A small network was trained on made-up records. Each row is its average activation on records with the value named, seen along a few directions.
Values that are neighbours, or in one group, have similar rows; names and order tell nothing.
In the rows, 500 means zero.
Strong random noise was added to every row along 22 fixed directions; ignore it. To show where, here is one row again and again, with new noise each time:
[699 526 452 491 495 675 418 552 543 714 543 482 474 438 641 423 470 704
 452 459 438 472 615 572 464 764 342 365 534 508 469 497]
[455 401 531 654 416 408 425 567 593 550 573 587 565 589 585 581 493 728
 477 327 395 435 503 699 692 359 595 489 400 330 620 528]
[440 652 523 603 495 551 491 622 475 460 470 534 542 692 637 460 499 631
 360 532 439 472 426 394 494 713 441 415 412 674 668 414]
[646 631 587 654 506 505 417 422 459 369 361 571 491 568 364 505 478 500
 475 535 542 635 410 553 429 544 480 487 511 431 434 433]
[259 457 422 486 417 480 470 724 384 337 566 640 523 571 444 654 418 497
 432 462 438 424 286 439 656 409 443 353 422 608 618 533]
[441 585 712 434 499 665 657 513 418 464 384 497 511 662 384 697 524 331
 565 497 327 609 446 495 395 485 664 499 696 757 670 535]
[614 532 253 468 415 433 462 517 614 411 279 376 586 423 338 462 473 242
 656 468 712 450 530 644 514 565 410 439 476 404 444 531]
[492 514 450 710 570 523 633 671 350 467 553 546 552 681 520 437 360 472
 448 453 496 522 408 567 642 611 367 631 575 461 557 500]
[494 517 464 589 499 443 495 532 431 465 557 357 582 643 389 508 517 406
 613 619 561 323 445 479 549 458 478 374 440 540 546 588]
[450 456 403 507 389 457 360 482 585 657 661 698 719 551 632 486 507 647
 322 444 396 390 314 506 419 412 506 548 542 579 486 431]
[378 362 488 309 535 535 365 608 528 373 492 507 340 389 592 503 585 535
 535 447 583 549 443 400 448 567 468 382 279 602 667 484]
[505 497 394 511 520 434 609 440 349 538 601 527 515 452 339 376 503 419
 463 403 506 536 303 538 462 521 414 518 652 467 363 638]
[439 515 440 656 515 485 383 543 442 477 511 553 625 460 474 550 448 449
 335 505 526 423 507 478 527 430 566 439 511 389 551 497]
[434 452 589 421 501 503 523 472 469 467 520 459 732 503 306 625 562 333
 668 630 598 719 469 510 229 339 592 661 648 494 474 452]
[507 527 491 342 514 516 533 534 690 499 541 432 572 539 450 616 614 490
 645 585 418 452 623 503 286 539 442 440 567 723 680 546]
[611 595 398 330 317 414 521 587 594 422 599 531 517 569 587 488 789 537
 512 466 430 509 293 530 638 679 461 489 563 474 545 602]
[547 499 400 593 654 413 557 593 515 330 494 466 514 413 410 557 456 558
 512 596 520 619 696 439 373 611 257 470 561 398 721 528]
[861 418 509 654 488 602 409 496 358 593 489 478 683 546 547 463 521 340
 492 587 489 445 477 631 505 443 461 544 564 448 525 469]
[561 469 552 638 477 402 683 509 500 474 496 435 549 456 335 645 393 473
 466 486 450 465 466 557 480 448 406 508 361 406 553 479]
[599 432 490 679 418 535 525 514 420 478 630 373 662 584 319 589 646 351
 475 667 493 473 385 509 445 432 468 512 634 483 428 498]
[424 489 641 418 636 378 506 359 600 514 461 660 466 390 512 506 421 578
 662 337 428 622 650 649 530 410 527 501 423 446 583 517]
[594 423 565 442 480 438 570 341 582 649 498 348 655 600 545 500 559 462
 846 561 570 548 552 577 498 440 602 653 595 394 459 491]
[717 361 625 486 631 489 628 485 500 551 703 502 570 461 440 662 550 498
 658 499 477 482 457 611 319 383 471 720 540 403 507 510]
[513 560 477 441 421 453 738 454 517 541 550 517 511 406 422 516 462 341
 345 584 361 387 472 436 504 500 364 522 467 649 394 481]


Field ZEZAF:
vufos: [455 469 468 609 646 660 339 621 405 640 607 469 626 625 560 285 394 538
 633 550 699 606 606 588 445 549 427 574 556 485 414 428]
peg: [656 547 417 402 390 567 535 710 356 460 309 546 547 503 546 623 291 464
 469 476 525 557 452 521 553 508 508 546 558 362 623 541]
bir: [587 608 492 659 511 436 580 516 546 455 468 497 524 547 527 573 610 621
 334 403 371 328 472 467 420 501 565 427 426 549 672 501]
zozak: [312 585 638 503 691 594 419 368 510 565 558 613 425 567 702 514 469 619
 634 430 391 496 601 407 682 618 583 388 712 605 531 473]
kosu: [470 567 400 494 457 430 500 545 330 453 453 645 691 543 553 426 494 622
 494 523 409 474 474 457 442 381 370 421 494 670 517 421]
renof: [389 607 334 387 531 413 409 566 418 456 396 502 683 441 376 402 436 321
 608 440 716 474 509 587 457 426 583 487 510 458 452 604]
fenon: [538 436 535 508 655 475 418 558 401 528 537 482 610 456 474 588 375 545
 556 363 559 457 378 523 327 508 492 478 403 463 690 537]
zusu: [496 557 506 495 507 576 453 680 332 547 555 552 588 575 579 613 479 599
 521 408 525 367 408 553 627 451 618 442 455 416 491 512]
fefam: [427 300 498 740 656 500 338 417 449 525 569 427 487 359 508 432 495 557
 443 510 579 373 610 434 458 402 437 338 326 511 503 407]
zivuz: [608 385 417 361 243 430 622 487 605 505 305 384 520 457 686 408 628 409
 570 585 485 672 635 508 685 475 499 675 499 440 489 406]
damuz: [297 476 455 440 480 466 443 418 582 416 381 642 533 594 639 575 415 676
 716 497 490 415 458 367 595 425 436 359 376 798 438 311]
ruzu: [436 423 554 436 583 412 518 540 501 413 585 491 549 418 551 583 649 608
 557 463 526 558 503 446 394 384 582 605 449 378 605 486]
timuf: [503 493 505 507 455 428 378 446 457 536 570 625 648 459 617 393 552 586
 282 602 446 601 499 412 403 367 511 576 500 536 542 446]
kizi: [503 527 445 478 412 433 419 399 552 446 513 544 567 577 604 441 555 411
 561 630 568 702 430 428 711 586 502 631 718 304 369 434]
pof: [518 535 435 629 563 525 646 542 361 427 464 444 408 449 529 608 493 606
 533 584 506 424 722 396 698 469 491 454 609 335 304 482]
ZEZAF is arranged as a star with 7 arms.
Which values are neighbours of zusu? Give them in the order they are listed. -> pof
Which values are neighbours of zozak? Give them in the order they are listed. -> fefam
Which values are neighbours of fenon? Give them in the order they are listed. -> renof
Which values are neighbours of damuz? Give them in the order they are listed. -> timuf
Which values are neighbours of kizi? Give them in the order they are listed. -> peg

Field FULUM:
nuf: [539 522 651 439 602 622 482 548 472 498 632 457 423 511 516 541 626 325
 514 506 434 356 443 520 559 593 541 411 406 646 599 554]
lasek: [555 563 464 479 404 535 586 593 495 495 402 516 558 518 516 581 485 527
 434 434 448 468 466 529 459 534 502 507 505 561 523 475]
kifup: [401 543 486 396 520 454 502 528 502 571 532 551 573 462 545 507 416 558
 543 434 596 469 490 511 478 433 636 573 467 403 451 535]
vipe: [604 513 467 451 550 507 465 489 234 495 501 614 654 463 623 460 557 461
 536 538 426 415 394 388 501 434 431 373 499 670 538 469]
zozu: [439 435 547 474 510 450 412 390 540 539 462 545 552 505 501 484 419 523
 585 488 469 618 520 530 474 434 513 499 532 491 581 476]
lapap: [497 451 422 468 602 563 502 522 362 489 494 572 566 373 710 435 601 498
 469 553 522 583 634 356 474 548 491 524 630 483 507 434]
lekiz: [491 468 509 532 346 626 575 580 594 437 283 466 531 601 508 653 591 499
 469 375 476 590 429 544 388 495 656 620 577 590 568 379]
kovu: [431 334 500 549 533 527 444 423 446 566 623 428 455 458 545 505 624 517
 521 458 425 546 527 475 616 495 569 420 687 406 563 596]
mit: [606 540 436 427 437 467 450 488 555 480 461 525 430 513 557 413 525 531
 415 544 469 433 459 451 475 522 430 465 409 575 542 505]
getu: [422 552 472 516 452 534 560 570 623 603 590 434 597 532 464 503 548 437
 501 474 411 416 614 628 569 557 444 414 520 599 514 526]
nog: [433 500 426 387 451 552 531 671 536 498 654 405 450 450 497 502 598 446
 418 652 571 396 646 439 520 477 553 541 488 467 421 589]
miv: [513 511 431 490 565 505 661 544 386 386 361 521 467 420 581 544 582 495
 535 412 520 421 566 436 535 490 544 508 513 532 458 478]
dufis: [474 426 531 436 424 552 530 551 533 480 414 466 444 520 430 585 435 493
 557 452 508 614 482 541 449 434 526 564 520 509 542 501]
gipel: [534 528 450 561 540 416 539 399 528 347 455 499 369 619 468 391 757 526
 489 456 437 439 449 486 432 498 524 434 530 665 576 604]
pavo: [391 509 451 427 432 571 511 613 536 568 590 416 559 453 456 561 467 569
 496 523 582 557 475 457 431 631 453 501 526 467 380 468]
gofoz: [465 486 548 660 603 547 439 505 442 474 550 494 563 428 463 531 547 422
 467 512 558 472 565 532 519 493 538 439 472 450 477 457]
zugu: [452 489 527 519 615 501 597 476 432 527 570 359 406 409 512 392 654 537
 520 465 584 469 589 445 464 564 556 477 427 448 413 537]
mevu: [721 646 611 385 500 451 558 480 574 417 558 602 511 543 405 692 466 506
 544 645 403 376 390 480 360 469 393 540 450 586 489 471]
torel: [545 556 649 464 415 469 554 585 584 475 542 541 486 539 469 478 515 351
 459 484 468 573 419 690 649 520 465 633 280 475 494 440]
geti: [457 391 420 527 533 489 615 512 492 522 455 496 495 396 449 463 523 487
 543 331 471 558 631 635 493 418 492 558 597 491 481 540]
teso: [535 484 361 470 466 592 461 856 508 390 566 595 494 598 572 486 589 511
 478 404 510 344 498 704 594 493 427 547 430 624 522 561]
gud: [449 310 380 658 465 486 423 489 531 439 498 485 558 534 465 503 606 433
 445 450 537 510 441 535 461 383 553 550 610 489 542 499]
FULUM is arranged as 6 separate groups.
List the group mates of lasek, in the order listed. -> miv, pavo, teso
List the group mates of mit, in the order listed. -> getu, zugu, torel
List the group mates of mevu, in the order listed. -> nuf, zozu, kovu
List the group mates of geti, in the order listed. -> vipe, lekiz, dufis
List the group mates of gipel, in the order listed. -> lapap, nog
